These are the activations of a small neural network, seen along a few directions. Each row is one input.
In each table, some parts of the input vary, and every possible input appears once, in random order.
Descriptions start from the smaller parts, as in this example, which fits no table here: one of 4 places along a line, together with either a single point or one of 11 places along a line or (one of 3 separate values, together with one of 5 places around a ring).
Shared parts are said once, and a part with two or three values counts as separate values.

Other details of the inputs shift rows strongly along two fixed directions, in all tables alike. That doesn't count.

Table:
r1: [ -3.6   2.2   3.4 -16.2  -2.1   2.5  13.3 -10.1   2.9 -12.6  -0.5]
r2: [ -4.9  -2.0 -12.3  12.5   7.4  -1.5 -17.2 -11.6   4.6   6.3   1.9]
r3: [-12.8   2.7  -2.6  -1.9   0.0   9.5  -6.6  -6.9   4.0   8.9  12.1]
r4: [  0.6 -13.4  -4.2  12.3   8.7   5.0   1.0  -3.8   2.0 -11.2  -6.7]
r5: [  7.4 -12.1   0.9   6.8  -2.9   0.4   7.4  -3.9  -5.7 -14.8  -4.9]
r6: [-14.9  11.1  -0.1  -7.4   4.2   0.7   3.5  -3.8  -0.2   7.6   8.7]
r7: [ -2.0  -3.8  10.5 -10.9  -8.2   7.8  18.6  -3.0  -4.3 -13.9   3.2]
r8: [-11.2   1.7  -7.6  10.1  11.8  -6.3  -0.6  -6.7  -5.2   7.6   0.0]
r9: [ 55.8   1.2 -11.4  17.1 -45.6 -14.2 -46.3   2.1  70.8  19.1 -82.0]
r10: [ -5.8  -2.9   9.3 -15.5  -5.5   6.0  22.0  -4.0  -3.7 -11.8  -2.8]
r11: [  2.9  -3.1   7.9  -9.9  -9.4   7.5  12.2  -4.3   0.7 -14.3   2.7]
r12: [-6.4 -8.2 -2.3  3.9 18.9  1.6  2.1 -8.8 -5.3  2.8 -5.2]
r13: [ 55.7  17.9  33.8   5.9 -37.4 -44.7   1.3  86.6 -44.6  26.4  23.2]
r14: [-7.2  3.1 -8.5 10.1 11.8 -7.0 -4.5 -4.2 -8.2  5.1  7.9]
r15: [-8.2 -4.1  7.1 -5.7  2.3 10.3 13.0  1.3 -1.3 -9.6  6.2]
r16: [-9.6  4.7  0.8 -0.5  2.1  8.6 -1.1 -3.1 -2.4  1.2 19.4]
r17: [ -2.0 -13.3  -0.7  11.1   7.0   3.8   6.8  -0.4  -2.7 -10.0  -8.2]
r18: [-9.9  8.9 -0.3 -2.7  2.8  3.6 -3.2 -4.9  0.3 -0.2 17.5]
r19: [ -5.1   1.7   4.4  -7.1   4.0   4.4   5.9   0.5   0.8 -11.4  10.5]
r20: [ 52.8  27.5  29.4  17.1 -40.5 -49.4  -4.0  91.6 -54.3  27.4  50.0]
r21: [ -7.4   2.7   6.9 -13.3   9.6   6.7   7.1  -1.8  -3.6   4.0   6.6]
r22: [ -8.3  -5.9  -9.4  14.8   6.6   1.7 -10.7  -6.8  -2.9   9.3   5.8]
r23: [-5.8 -1.2 -9.0 14.2  9.9 -2.1 -9.0 -9.6 -0.9 -1.1  4.7]
r24: [  7.1 -12.7  -0.8  10.5   8.8   7.0  -6.9  -3.0  -2.1  -2.1  -2.1]
r25: [ -1.3  -8.1  -5.4   4.6  17.3   2.5  -5.5 -12.2   1.0   0.1  -6.4]
r26: [ -0.3  -8.2  -3.9   9.4  10.5  -1.3  -0.1  -2.5  -1.5 -12.4  -1.9]
r27: [-6.2  5.2 -1.9 -1.6 -1.8  7.1 -9.7 -1.3  2.1  9.4 16.8]
r28: [ 49.7  11.6 -31.3  -1.4 -51.1 -12.3 -48.3   0.5  64.5   5.5 -84.1]
r29: [ -2.1   2.6   3.3 -12.5   7.8   8.0  -0.9  -7.0   5.7   1.6   2.2]
r30: [ -9.7   1.0   5.9 -17.2   0.5   3.5  20.3  -9.6  -1.5 -10.9  -1.0]
r31: [-14.4   0.3 -12.0   9.0  13.4  -4.6  -7.5 -10.6  -2.5  13.7   3.5]
r32: [ -8.9   4.0   2.9 -11.9   8.5   3.0   9.9   0.3  -1.7  -7.0   8.9]
r33: [  1.4   1.4   7.0 -11.6  -7.3   2.2  10.5  -4.9   0.2 -15.7   5.5]
r34: [-15.8   5.5  -2.3  -6.2   1.8   5.4  -2.2  -3.4  -0.3  12.3  11.4]
r35: [  5.4  -8.4  -0.9   4.3  -0.7  -3.6   5.1  -7.4  -3.5 -16.5  -5.6]
r36: [ -6.2 -13.4  -4.0   6.9   9.4   3.5   7.9  -6.9   4.8  -7.8 -21.7]
r37: [-11.9  -5.2  -8.1  11.6   9.2   0.8  -0.5 -10.4  -0.2   4.5  -7.7]
r38: [ -9.1  -7.4  -4.8   5.1  15.3  -1.9   8.8  -5.9  -0.7  -5.5 -12.2]
r39: [ -5.1  -3.2   5.2  -4.9   3.3  10.0   8.5   1.5  -0.8 -10.2  10.5]
r40: [ -2.8 -11.5   2.2   1.4   1.9  -0.8  17.6  -4.4 -11.8 -12.1  -9.3]
r41: [ -4.7  17.9 -20.0 -20.1 -14.4   4.7 -14.4   1.0   2.8  -2.3   7.8]
r42: [ -8.8   8.4  -3.3  -3.5   0.9   3.7 -11.1  -5.2   3.6   7.1  16.5]
r43: [ 1.7 -9.6 -2.1  8.3 14.5  3.4 -6.9 -6.9 -4.6 -4.9  3.0]
r44: [-14.6  10.6  -3.7  -8.1   2.9   0.8  -4.6  -5.3   3.6  14.7   8.7]
r45: [-2.0  0.1  5.3 -8.2  6.9 10.1 -1.9 -5.5  1.1 -3.8 11.4]
r46: [-12.0   4.2   2.6  -1.3   0.2   8.5   2.9  -2.3  -2.4   2.3  14.4]
r47: [-8.9 11.8 -4.9 -7.3  1.3 -0.2 -9.5 -4.0  4.9 12.6 11.4]
r48: [  2.4 -13.9   1.6   6.3  -2.2   2.3  11.6  -7.7  -3.7 -15.0 -11.7]
r49: [ 53.4   2.7   5.6  -9.9 -46.8  -3.3 -24.5   4.0  74.9  12.4 -93.1]
r50: [-16.0   5.0   0.6  -5.6   2.5   6.4   5.4  -4.8   0.1   4.9   6.6]
r51: [-12.3   3.4   5.8 -12.5   8.5   2.4  16.0   2.9  -4.8  -4.6   6.3]
r52: [  0.7  -7.3  -4.7   0.9   3.9  -3.6   7.1 -13.0   0.2 -13.0 -12.5]
r53: [ 59.7  16.9  35.5  10.6 -40.2 -42.5  -1.7  88.6 -46.6  23.9  31.0]
r54: [ -7.5   2.4 -11.7   8.9  10.4  -6.6 -12.0  -5.6  -4.4  12.2   8.1]
r55: [ -3.1  -7.5  -1.3   0.1   4.4  -4.3  13.7 -10.1  -4.6 -10.5 -13.7]
r56: [-13.3  -2.5   6.8 -10.6   6.4   7.9  17.8   2.3  -5.4  -7.1   4.9]
r57: [-2.6 -5.2  7.1 -6.9  2.5 15.3  2.7 -5.1  3.8 -1.3  1.9]
r58: [-8.9 12.0 -2.4 -6.8  2.1  0.5 -2.9 -5.0  4.7  5.5  8.3]
r59: [-2.8 -6.2 -6.4  5.6 13.0 -3.0  1.8 -5.5  1.2 -7.7 -9.0]
r60: [ 0.1 -3.4  7.0 -6.4  4.6 14.3  0.6 -1.0 -1.8 -1.6 12.4]
r61: [-13.3  -4.2  -9.9  10.3  10.1  -1.1  -6.3  -6.8  -6.6  11.8   4.8]
r62: [-6.7 -4.5 -4.3 16.0  6.1  0.5 -1.8 -2.2 -8.3  2.8  5.8]
Description of these inputs: one of 2 separate values, together with either a single point or (one of 5 places along a line, together with one of 6 places around a ring).
- Changing only the choice among 2 separate values turns r42 into r2. The same change can be made to r15. Which row results? => r17
- Changing only the choice among 2 separate values turns r40 into r10. The same change can be made to r5. Which row results? => r11
- Change only the choice among 2 separate values in r57. List by row number the other rows that result. => r53
- Change only the place on the ring of 6 in r32. List by row number the other rows that result. => r15, r19, r39, r51, r56
- Change only the place on the line of 5 in r55. List by row number the other rows that result. => r8, r12, r31, r38

Table:
r63: [ 60.1   3.9  29.0   5.9 -38.8 -31.1  -9.1  54.0   8.3  19.3 -29.7]
r64: [-21.4 -20.2 -20.8  -0.8  14.9  14.9   6.6 -44.5  19.1 -25.6 -41.6]
r65: [-36.2  12.4   6.5 -15.8  16.8   0.7  30.4  21.3 -71.8 -14.0  89.0]
r66: [-26.7  -0.9 -43.1  11.6  23.1  19.8 -44.0 -50.9  31.5  20.7 -15.3]
r67: [-16.7 -17.5 -10.9  -0.7   6.7  38.2  -8.9 -49.0  34.3 -20.2 -15.4]
r68: [-33.4   3.0  21.6 -11.3  28.6  10.3  24.9  24.1 -65.1   1.9  95.6]
r69: [ 52.2  18.3  26.9   1.8 -36.3 -34.5   3.4  55.9  11.7  26.6 -38.2]
r70: [ 23.8 -12.3   9.5  14.7 -13.0  -1.5   2.2  13.6  -3.9  -5.6  -4.4]
r71: [-41.2  15.6  22.2 -17.6  29.7   4.9  31.8  21.9 -66.6   8.8  87.4]
r72: [ 49.9  19.2  22.2  -2.6 -45.0 -46.5   5.9  49.0   5.3  20.0 -37.4]
r73: [-35.7  -3.5 -16.3 -19.0  13.8  20.0   8.7 -49.5  34.0  -8.4 -23.9]
r74: [-27.3 -11.4 -38.6  32.7  31.9   7.3 -33.2 -45.2  30.3  11.9 -26.3]
r75: [ 62.9  20.3  11.7  -7.1 -52.3 -23.2 -18.0  45.9  10.7  -2.0  -8.8]
r76: [-10.1 -26.8 -19.8   8.3  19.8  20.6  -0.8 -46.5  22.2 -33.3 -31.0]
- What do these inputs look like to the network? => one of 2 separate values, together with either a single point or one of 6 places around a ring
- Which other rows agree with r75 in the choice among 2 separate values? List them by row number. => r65, r66, r67, r68, r71, r73

Table:
r77: [ 65.5   1.9  20.9   4.2 -45.8 -27.0  -5.9  35.2  31.8   0.7 -56.7]
r78: [-32.2   9.9  30.6 -13.0  21.7  -5.0  44.9  38.0 -78.0  11.7  87.9]
r79: [-18.1 -25.0 -18.1  12.8  13.1  27.4  -7.1 -44.5  17.6 -19.9  -9.8]
r80: [ -7.1   6.1   6.7  -2.4  -2.3  11.6  -2.0   5.4 -12.6   3.2  37.7]
r81: [ 25.0  27.5  -5.1  14.0 -20.7 -40.5 -25.1  45.0 -16.7  33.1  14.2]
r82: [-29.0  -8.0 -16.1 -11.6  22.1  16.8  11.6 -44.6  18.4 -24.5 -20.5]
r83: [-25.5 -16.0 -11.5 -12.9  22.9  39.4  -3.6 -46.3  30.8 -15.2 -16.4]
r84: [-24.7   3.2   5.0  25.1  37.7 -17.3   7.8  36.8 -86.0  18.9  92.9]
r85: [-13.0 -10.7  12.0   4.2  13.2  -2.5  27.2   6.7 -28.6  -5.5  12.4]
r86: [ 53.2  22.5  -2.9   0.9 -60.6 -26.0 -29.6  28.9  32.4   8.4 -36.3]
r87: [-24.4  -9.8 -24.8 -10.4  18.6  22.5  -1.4 -45.9  19.4 -24.6 -16.8]
r88: [ 69.8  -0.6  13.1   3.7 -47.0 -19.5 -18.9  34.5  30.6  -0.6 -53.4]
r89: [-34.8  -8.9 -24.0   9.4  35.5  23.1 -23.3 -49.3  32.0  17.2 -15.6]
r90: [ 33.9  18.1  32.9 -13.8 -28.5 -20.3  10.4  49.7 -11.2  12.7  12.2]
r91: [-38.5 -10.4 -18.7 -10.0  20.1  17.1  14.9 -49.5  20.2 -15.6 -31.8]
- What do these inputs look like to the network? => one of 3 separate values, together with either a single point or one of 4 places along a line
- Changing only the choice among 3 separate values turns r84 into r81. The same change can be made to r79. Which row results? => r86
- Change only the choice among 3 separate values in r83. List by row number the other rows that result. => r87, r88
- Which other rows agree with r80 in the choice among 3 separate values? List them by row number. => r78, r83, r89, r90
